A small network was shown many inputs. Here are its activations along a few directions, one row for each input.
In each table, some parts of the input vary, and every possible input appears once, in random order.
Descriptions start from the smaller parts, as in this example, which fits no table here: one of 3 separate values, together with either a single point or one of 11 places around a ring or (one of 4 places along a line, together with one of 5 places around a ring).
Shared parts are said once, and a part with two or three values counts as separate values.
In the rows, zero is written as 128.

Other details of the inputs shift rows strongly along two fixed directions, in all tables alike. That doesn't count.

A family of inputs:
row 1: [146  85  79  72 115 170 109 127 163 100  79  42 162]
row 2: [124 121 151 130 133 114 130 132 127 138 146 137 122]
row 3: [121 133 143 132 132 129 120 138 122 141 154 135 132]
row 4: [114 167 141 169 176 146 151 136 116 151 133 116 120]
row 5: [136 137 127 146 118 136 131 118 118 138 129 142 138]
row 6: [129 161 155 171 177 126 159 116 131 136 131 113 100]
row 7: [142 125 132 148 114 122 145 123 121 131 120 144 123]
row 8: [151  63 113  80 108 155 115 135 185 120  89  32 132]
row 9: [112 164 143 162 182 151 142 148 106 139 112 127 109]
row 10: [131 156 138 173 159 153 164 137 107 147 116 124 110]
row 11: [128 133 110 130 120 134 149 114 129 108 122 154 115]
row 12: [120 148 164 166 177 138 160 145 119 142 140 115  93]
row 13: [137 157 146 182 172 144 165 114 121 136 121 118 107]
row 14: [123 125  99 102  64 112 114 112 113 112 140 206 146]
row 15: [144 107 124 116  62  85 113 104 117 129 137 196 153]
row 16: [106 142 111 124 128 146 138 138 117 122 135 152 125]
row 17: [127 155 156 162 177 127 146 127 120 123 111 130  92]
row 18: [142 118 119 119  63  79 108  99 126 124 141 189 156]
row 19: [137 114 119 113  60  97 108 113 108 138 138 196 161]
row 20: [131 156 161 175 177 136 158 117 126 135 134 115  99]
row 21: [117 157 145 171 170 156 159 151 105 152 129 121 111]
row 22: [121 152 163 167 184 139 151 131 126 140 146 111 102]
row 23: [131  85  95  61 129 161 102 147 163 103 104  38 155]
row 24: [108 121 113  88  73 102 105 133 115 114 165 202 142]
row 25: [117 139 131 128 132 113 115 135 121 144 153 135 124]
row 26: [112 159 148 150 195 128 152 122 110 115 137 120 115]
row 27: [138 122 111 105  79  84 110  91 109  98 135 195 165]
row 28: [121 121 130 100  72  83  91 126 119 136 168 186 159]
row 29: [117 128 112  96  84  98  98 116  98 112 148 192 175]
row 30: [134  88  88  89 118 165 101 148 171 133 100  34 143]
row 31: [104 157 142 149 181 146 163 135 124 119 141 128  87]
row 32: [149  87  81  93 109 163 108 134 174 128  86  34 140]
row 33: [131 149 160 170 169 136 165 130 120 137 126 117  91]
row 34: [136  72  90  68 105 164 119 133 186  93  92  48 120]
row 35: [135 160 130 176 170 128 158 112 124 138 120 116 101]
row 36: [121 110 135  98  72  90  97 133 111 141 164 190 155]
row 37: [134  78 106  70 123 162  92 168 171 116  90  43 135]
row 38: [137  70 110  78 109 168 108 169 169 130 107  37 136]
row 39: [118 140 152 135 139  99 117 133 113 123 139 171 115]
row 40: [121 136 133 140 126 138 124 134 117 143 140 137 141]
row 41: [141 115 121 113  71  84  98 110 116 111 121 202 145]
row 42: [137  72  99  81 108 173 108 155 168 136  93  39 151]
row 43: [125 115 130 105  76  69  91 115 125 128 168 182 142]
row 44: [136 125 114 116  62  91 103 107 116 133 142 190 164]
row 45: [129 160 147 170 178 122 153 115 128 136 132 111  91]
row 46: [123 132 146 131 131 107 124 126 135 133 150 133 126]
row 47: [122 162 144 156 189 128 159 109 112 109 124 120 111]
row 48: [127 166 137 168 176 150 149 133 107 133 100 131 105]
Each input here is: one of 6 places around a ring, together with either one of 3 separate values or one of 5 places along a line.
- Changing only the place on the ring of 6 turns row 22 into row 40. The same change can be made to row 2. Which row results? => row 42
- Which other rows does row 37 become when the place on the ring of 6 takes its other values? List them by row number. => row 9, row 17, row 39, row 41, row 48

A family of inputs:
row 49: [113 139 137 128 140 126 128 138 115 130 145 142 126]
row 50: [130 113 116 107 118 132 120 129 140 113 119 117 129]
row 51: [130 142 126 143 128 125 134 120 115 133 128 144 132]
row 52: [130 134 141 141 130 116 133 124 124 130 136 144 117]
row 53: [125 141 124 136 127 126 135 121 116 125 131 150 131]
row 54: [120 139 134 137 132 132 130 138 114 141 139 142 130]
row 55: [131 134 135 141 122 120 135 123 121 135 133 148 124]
row 56: [116 140 132 131 135 131 129 137 113 134 141 145 130]
row 57: [133 116 113 111 117 135 120 127 135 119 113 118 139]
row 58: [115 137 142 129 137 118 123 139 120 136 149 142 125]
row 59: [131 115 118 108 122 131 119 126 138 115 118 114 135]
row 60: [128 114 117 107 121 133 124 129 140 115 120 114 129]
row 61: [130 139 134 146 128 122 136 122 121 136 134 141 126]
row 62: [132 115 112 113 117 139 124 130 137 118 113 117 130]
row 63: [126 137 139 136 138 115 131 121 122 126 135 143 123]
row 64: [132 135 135 143 123 119 133 123 120 134 132 150 122]
row 65: [133 137 134 144 129 120 131 120 119 136 129 141 130]
row 66: [137 115 116 118 114 136 121 127 136 127 112 115 139]
row 67: [126 140 136 155 214 185 168 143 156 131  98  26  88]
row 68: [129 110 126 113 114 135 115 143 138 138 130 109 137]
row 69: [137 107 128 115 113 125 118 129 143 123 121 112 130]
row 70: [135 111 124 117 116 127 121 126 144 126 126 109 133]
row 71: [130 117 115 109 121 130 120 125 137 115 121 113 137]
row 72: [126 142 123 135 129 124 132 120 115 125 130 148 133]
row 73: [130 137 128 141 124 127 135 124 118 130 126 148 123]
row 74: [132 138 132 142 125 119 131 120 119 136 133 142 131]
row 75: [130 137 138 141 130 113 130 119 121 133 138 141 126]
row 76: [138 111 124 121 114 132 122 129 140 128 114 112 131]
row 77: [137 115 114 118 113 133 120 125 135 127 113 115 142]
row 78: [121 137 140 137 129 123 125 139 117 146 143 143 129]
row 79: [122 167 150 181 233 170 177 135 131 137 108  58  85]
row 80: [120 135 146 137 140 124 128 139 121 141 147 133 122]
row 81: [130 135 133 141 120 120 132 121 121 136 136 148 126]
row 82: [125 135 137 135 133 116 132 124 124 124 136 145 117]
row 83: [131 135 141 140 132 115 130 121 123 132 134 141 125]
row 84: [132 112 120 109 118 124 117 125 142 120 125 109 135]
row 85: [133 118 111 114 121 137 121 126 134 120 112 113 140]
row 86: [134 115 114 118 112 139 125 127 138 127 117 115 135]
row 87: [130 116 116 110 124 131 119 125 137 116 117 111 136]
row 88: [130 113 119 108 120 132 120 129 139 113 116 115 130]
row 89: [112 139 135 125 135 122 123 139 115 131 146 148 128]
row 90: [132 114 114 112 116 137 123 129 136 117 112 118 134]
row 91: [115 140 131 130 134 129 126 139 113 135 140 147 131]
row 92: [131 112 121 111 119 126 119 126 144 120 127 111 132]
row 93: [131 114 112 111 117 138 126 130 137 119 115 117 132]
row 94: [131 135 139 140 131 113 128 120 121 132 135 140 128]
row 95: [119 135 144 134 134 120 124 140 121 142 148 138 125]
row 96: [135 115 112 118 112 137 123 126 137 127 118 114 139]
row 97: [139 113 123 120 116 132 121 127 140 130 115 109 135]
row 98: [123 110 128 105 122 130 112 142 140 128 136 109 133]
row 99: [122 143 130 134 136 122 134 121 118 122 137 146 125]
row 100: [128 138 128 141 124 126 138 124 117 132 129 150 126]
row 101: [124 139 123 134 128 128 135 122 118 125 131 149 128]
row 102: [135 109 126 117 117 128 124 129 144 126 123 110 126]
row 103: [124 134 137 132 130 113 133 123 123 125 139 148 120]
row 104: [133 109 126 110 118 125 119 129 142 117 121 114 129]
row 105: [130 137 130 142 127 127 135 124 118 129 124 147 127]
row 106: [121 142 130 133 135 123 135 121 119 122 136 148 123]
row 107: [119 139 133 136 129 129 126 139 113 142 140 146 131]
row 108: [127 135 139 140 129 118 133 121 125 133 139 141 121]
- Describe the family of inputs behind these rows. => one of 6 places around a ring, together with either one of 2 separate values or one of 8 places around a ring
- Changing only the place on the ring of 6 turns row 82 into row 52. The same change can be made to row 63. Which row results? => row 83
- Changing only the place on the ring of 6 turns row 80 into row 56. The same change can be made to row 70. Which row results? => row 53
- A walk changes only the place on the ring of 6. It starts at row 77 and steps to row 85. List the rest of the walk in order. => row 87, row 79, row 94, row 65
- Which other rows does row 55 become when the place on the ring of 6 takes its other values? List them by row number. => row 60, row 93, row 100, row 102, row 103

A family of inputs:
row 109: [162 104  89 124  96 149 133  99 150  94  62 101 134]
row 110: [102 193 160 193 210 165 180 139 100 150 142 125  96]
row 111: [134  90 121 110 115 158 117 149 155 133 109  79 137]
row 112: [139  89 124  97 118 135 109 128 163 122 116  73 144]
row 113: [128 104  99  95  72 119  95 133 132 131 144 141 161]
row 114: [126 109 126 106  99 122 109 144 135 128 130 146 126]
row 115: [106 203 165 188 188 125 161 120  75 141 161 190 118]
row 116: [126 113 134  92  66  68  86 110 121 113 160 200 144]
row 117: [125 123 131 132 196 180 142 156 157 124  83  35  96]
row 118: [118 153 157 156 150  99 143 116 103 129 157 160 116]
row 119: [129  98 103  83 122 150 114 141 147 111 112  75 148]
row 120: [117 193 179 194 185 115 161 123  79 150 147 193 110]
row 121: [137 100 118  93  77  87  91 117 150 128 134 133 158]
row 122: [117 112 115  92  56  88 101 126 105 124 168 208 160]
row 123: [109 120 117  93  56  91  91 126 111 116 166 207 147]
row 124: [137  87 123 100 109 144 116 136 165 133 122  76 136]
row 125: [138 126 125 143 188 177 141 148 149 141  85  27 111]
row 126: [128 133 109 136 194 183 140 144 146 134  98  27 117]
row 127: [134 120 132 132 190 178 149 151 143 128  88  32 105]
row 128: [124 158 150 162 138 104 140 119 113 152 157 156 114]
row 129: [127 120 135 132 144 148 140 150 132 136 118  99 116]
row 130: [136 113 121 119  92 118 106 137 130 143 131 137 139]
row 131: [123 101 101  81 126 147 106 147 159 108 109  87 141]
row 132: [146 200 146 219 168 108 192  72  86 115 127 203  93]
row 133: [111 181 171 191 177 106 173 120  87 151 171 182  90]
row 134: [126 109 132  97  58  74  95 118 127 125 170 205 139]
row 135: [148 104  72  96  65 120 125  84 136  96  89 159 160]
- Describe the family of inputs behind these rows. => one of 3 separate values, together with either a single point or (one of 2 separate values, together with one of 4 places along a line)
- Changing only the choice among 3 separate values turns row 131 into row 117. The same change can be made to row 123. Which row results? => row 114
- Which other rows does row 115 become when the choice among 2 separate values takes its other values? List them by row number. => row 110
- Which other rows does row 121 become when the place on the line of 4 takes its other values? List them by row number. => row 112, row 116, row 118

A family of inputs:
row 136: [136  75 113  76 119 150 104 150 179 115 106  41 128]
row 137: [152 140 117 150  60  78 130  75  97 119 125 234 150]
row 138: [136  83 117  85 128 147 108 142 172 114 109  45 132]
row 139: [137  84 112  83 127 144 106 139 175 115 111  40 137]
row 140: [101 173 150 164 182 146 160 145 101 142 145 151 102]
row 141: [107 150 137 125  91  85 108 126  83 132 172 235 145]
row 142: [151 134 113 154 186 168 174 103 156 102  66  53  96]
row 143: [131 135 142 156 186 171 150 148 142 150 111  49 107]
row 144: [136  49 103  36  24  95  64 133 167 104 140 135 163]
row 145: [129 202 127 204 195 149 193  94  89 117 102 163  98]
row 146: [120 160 155 159 103  74 121 112  83 154 178 224 142]
row 147: [127  94  98  82 128 166 109 149 160 121 105  47 147]
row 148: [133  83 119  79   8  68  72 126 122 133 166 216 170]
row 149: [102 193 157 183 209 146 167 138  89 144 144 145 102]
row 150: [120 167 161 183 174 132 155 139 105 158 142 140 102]
- Describe the family of inputs behind these rows. => one of 3 separate values, together with either a single point or one of 4 places along a line
- Changing only the choice among 3 separate values turns row 149 into row 143. The same change can be made to row 145. Which row results? => row 137
- Which other rows does row 146 become when the choice among 3 separate values takes its other values? List them by row number. => row 139, row 147
